These are the activations of a small neural network, seen along a few directions. Each row is one input.
In each table, some parts of the input vary, and every possible input appears once, in random order.
A made-up example of a description, with smaller parts first: line(4) and (point or (values(2) and ring(5)) or line(11)).
Shared parts are said once, and a part with two or three values counts as separate values.
(in the rows, 128 means zero)

Other details of the inputs vary at random and push rows far along three fixed directions, the same in every table; ignore that.

Rows:
R1: [100 146 122 123 154 114 129 141 124 123 100 113 169]
R2: [ 93 138 118 120 169 110 129 123 134 118  95 123 172]
R3: [142 120 113 140 110 118 126 117 153 103 140 153 101]
R4: [141  68 124 124 112 188 115 125  48 145 104 129  93]
R5: [100 141 116 116 166 105 129 127 130 118  94 128 172]
R6: [129 129 131 118  95 143 135 115 157 117 143 133 105]
R7: [102 140 109 115 167 101 124 123 130 115  95 124 171]
R8: [151 123 124 129 113 124 126 119 163 123 128 149 101]
R9: [107 150 114 117 153 103 126 142 122 120 100 113 167]
R10: [143 117 111 119 113 133 130 118 159 130 141 153 105]
R11: [117  97 131 133 103 181 102 123  58 138 135 153  74]
R12: [146  98 134 125 123 135 150 108 146 121 130 113 131]
R13: [143 105 132 133 114 124 157 124 130 104 141 135 132]
R14: [150 122 121 152 109 134 122 128 161 133 124 112 105]
R15: [172 160 198 141 136 104 151 163 101 176 178  97 144]
R16: [ 97 100  66 122 108 114 139  81 200  58 146 159 122]
R17: [182 178 188 152 143 107 123 160 134 206 154 105 123]
R18: [147 109 121 166 115 122 121 115 157 117 140 124 102]
R19: [ 98 115 112 121 145 167  96 156  32 148  74 130 131]
R20: [ 99 141 115 131 159  93 122 132 113 109 119 112 168]
R21: [137 123 118 112 114 136 132 114 157 133 151 150 112]
R22: [167 158 196 140 133 108 160 164 108 167 173 113 146]
R23: [106 149 116 120 152 103 123 140 124 120 104 101 168]
R24: [128 128 143 125 112 141 130 101 158 119 134 137 109]
R25: [137 100 137 139 114 132 152 117 135 108 148 120 132]
R26: [137 120 108 132 109 122 131 124 149 116 157 153 105]
R27: [100 145 122 124 153 115 125 138 128 124 106 103 170]
R28: [155 130 123 131 103 131 127 135 153 125 130 138 100]
R29: [ 78 161 130 133 157 107 106 113 133 110 123 135 138]
R30: [ 94 137  95 117 145 162  73 159  51 162  93 148 109]
R31: [144 104 129 127 110 137 149 121 146 114 130 104 130]
R32: [146  99 138 125 118 140 152 111 149 122 132 119 133]
R33: [128 135 138 126  99 146 131 115 153 117 135 128 105]
R34: [102 143 114 128 159  93 125 135 110 109 116 124 167]
R35: [125  90 131 120 103 196 101 115  68 152 118 154  71]
R36: [163 188 171 114 120 117 138 169 134 189 181 124 126]
Description of these inputs: values(3) and (point or line(5) or ring(6)).
Q: The inputs of R28 and R8 match in every part but the values(3) part. If R27 is changed in the same way as R28 into R8, which row does it become?
A: R32
Q: A walk changes only the ring(6) part. It starts at R13 and steps to R22. List the rest of the walk in order.
A: R25, R15, R20, R34
Q: Change only the values(3) part in R4. List by row number the other rows that result.
A: R20, R23

Rows:
R37: [145 121 150 132 128 161 105 158  39 180 113 109 115]
R38: [142  97 122 136 117 141 138 120 142 123 117 136 113]
R39: [144  95 118 131 121 142 138 117 143 127 122 132 114]
R40: [115 112 141 122 105 167 142 112 141 119 132 121 119]
R41: [148 164 204 137 132 161 122 163  77 209 141  99 120]
R42: [120 167 133 120 148 101 131 141 151 143 145 132 155]
R43: [142  98 122 114 110 145 143 118 128 115 133 126 127]
R44: [126 176 151 130 145  94 124 135 134 138 139 130 137]
R45: [110 125 112 132 144 125 117 124 117 112  89 122 151]
R46: [ 96 121 108 113 143 126 122 122 120 105  98 137 156]
R47: [138 100 129 135 111 137 145 109 123 102 129 132 122]
R48: [134 103 120 126 107 141 145 132 132 108 132 129 114]
R49: [ 96 145 106 114 136 124 110 131 122 111 108 131 130]
R50: [ 95 123 100 115 148 122 122 129 125 117 110 129 148]
R51: [ 94 141 106 111 141 125 109 122 128 117 104 148 133]
R52: [ 91 136  93 124 134 124 112 130 125 115 119 130 144]
R53: [133  98 125 139 114 133 139 121 127 106 135 129 108]
R54: [ 90 133 100 122 141 127 111 127 131 114 112 149 142]
R55: [137 121 160 134 132 158 108 156  29 163 124 118 110]
R56: [161 136 151 125 107 115 165 142 153 139 164 116 130]
R57: [135 107 120 123 113 137 124 105 135 118 139 136 101]
R58: [134 103 116 135 114 139 127 113 135 117 149 137 111]
R59: [136 159 146 131 146  97 133 145 139 131 121 100 161]
R60: [130 163 130 132 149  98 121 140 157 144 137 114 154]
R61: [141 111 115 145 107 145 129 122 142 117 126 137 109]
R62: [128 156 145 129 156  91 137 137 141 142 146 116 154]
R63: [144 101 122 141 113 141 140 125 137 118 117 131 112]
R64: [130 123 150 124 135 162 115 162  51 174 118 143 112]
R65: [136 110 124 123 116 138 128 104 137 122 138 145 101]
R66: [117 169 130 127 140 100 129 150 146 126 142 121 152]
R67: [100 120 117 126 149 121 120 113 114 107 105 135 150]
R68: [127 166 137 136 150 100 122 141 156 143 130 129 152]
R69: [129 140 139 117 121 162 101 155  50 175 126 129 100]
R70: [123 179 142 117 139  98 129 143 142 137 133 130 144]
R71: [ 98 124 110 134 146 117 118 125 111 118 117 123 140]
R72: [103 119 114 122 153 121 120 112 114 113 109 130 150]
R73: [ 95 134 109 136 148 121 108 120 123 117 119 148 137]
R74: [149  94 120 126 115 143 136 114 136 119 122 116 123]
R75: [163 134 153 120 119 119 165 136 159 143 161 130 131]
R76: [124 175 138 108 148  99 130 135 151 144 138 131 147]
R77: [139 104 124 121 105 143 147 125 126 103 130 122 124]
R78: [123 173 136 128 139 100 134 146 148 132 143 131 154]
R79: [132 112 119 129 106 136 127 107 133 114 140 131 101]
R80: [142 113 123 128 109 143 124 113 148 125 118 141 101]
R81: [143 116 123 133 105 142 125 117 143 120 117 136 100]
R82: [130 107 114 141 107 137 129 114 131 113 148 132 109]
R83: [135 112 116 111 106 144 130 116 139 121 136 136 106]
R84: [171 143 152 125 112 115 142 128 171 148 154 115 117]
R85: [145 110 120 124 114 144 124 110 148 129 122 136 102]
R86: [132 128 146 129 131 162 118 165  46 168 118 138 111]
R87: [126 157 154 133 154  92 137 139 138 142 139 130 152]
R88: [158 143 161 131 108 108 142 131 152 129 164 122 108]
R89: [103 118 111 122 151 121 117 113 114 110 112 121 151]
R90: [107 120 111 126 148 124 115 120 122 116  88 127 151]
R91: [130 107 120 143 108 136 128 120 132 105 144 135 105]
R92: [136  95 123 131 122 136 141 111 133 120 136 140 112]
R93: [ 98 126 103 115 137 125 122 125 114 107 106 120 156]
R94: [127 172 154 125 148  95 123 132 139 145 141 136 137]
R95: [139 106 110 141 104 143 125 122 141 122 132 124 111]
R96: [129 157 147 129 144  94 137 133 131 130 142 106 161]
R97: [100 141 110 142 143 117 114 123 124 110 121 142 137]
R98: [168 140 162 124 106 118 169 137 147 129 156 121 139]
R99: [134 100 126 140 114 134 143 117 128 109 132 140 111]
R100: [135 106 119 135 117 141 131 110 137 121 147 146 110]
R101: [107 142 110 129 140 122 101 130 125 122  97 122 124]
R102: [168 144 152 130 103 113 141 132 165 145 153 111 116]
R103: [102 134 101 141 141 125 102 135 124 117 104 124 133]
R104: [105 132 101 132 150 127 105 124 132 130 107 135 139]
R105: [ 99 121 106 110 147 127 122 120 120 111 103 132 155]
R106: [ 92 133  92 119 143 125 111 126 131 116 119 134 146]
R107: [115 109 146 135 112 158 139  99 145 112 137 119 116]
R108: [144 119 148 133 140 161 103 161  49 189 116 119 108]
R109: [149  95 123 126 118 145 139 112 136 121 119 125 123]
R110: [168 132 150 138 112 114 156 138 161 142 152 108 128]
R111: [170 133 157 140 113 113 157 145 160 137 150 109 123]
Q: What is each input in this table made of?
A: values(3) and (point or (line(4) and ring(6)))
Q: The inputs of R71 and R110 match in every part but the values(3) part. If R79 is changed in the same way as R71 into R110, which row does it become?
A: R102
Q: Change only the ring(6) part in R78. List by row number the other rows that result.
A: R42, R52, R54, R66, R106
Q: A walk changes only the ring(6) part. It starts at R73 and steps to R100. List the rest of the walk in order.
A: R58, R82, R91, R97
Q: Change only the line(4) part in R111. List by row number the other rows that result.
A: R59, R101, R103
Q: Change only the line(4) part in R91. List by row number the other rows that result.
A: R53, R55, R88
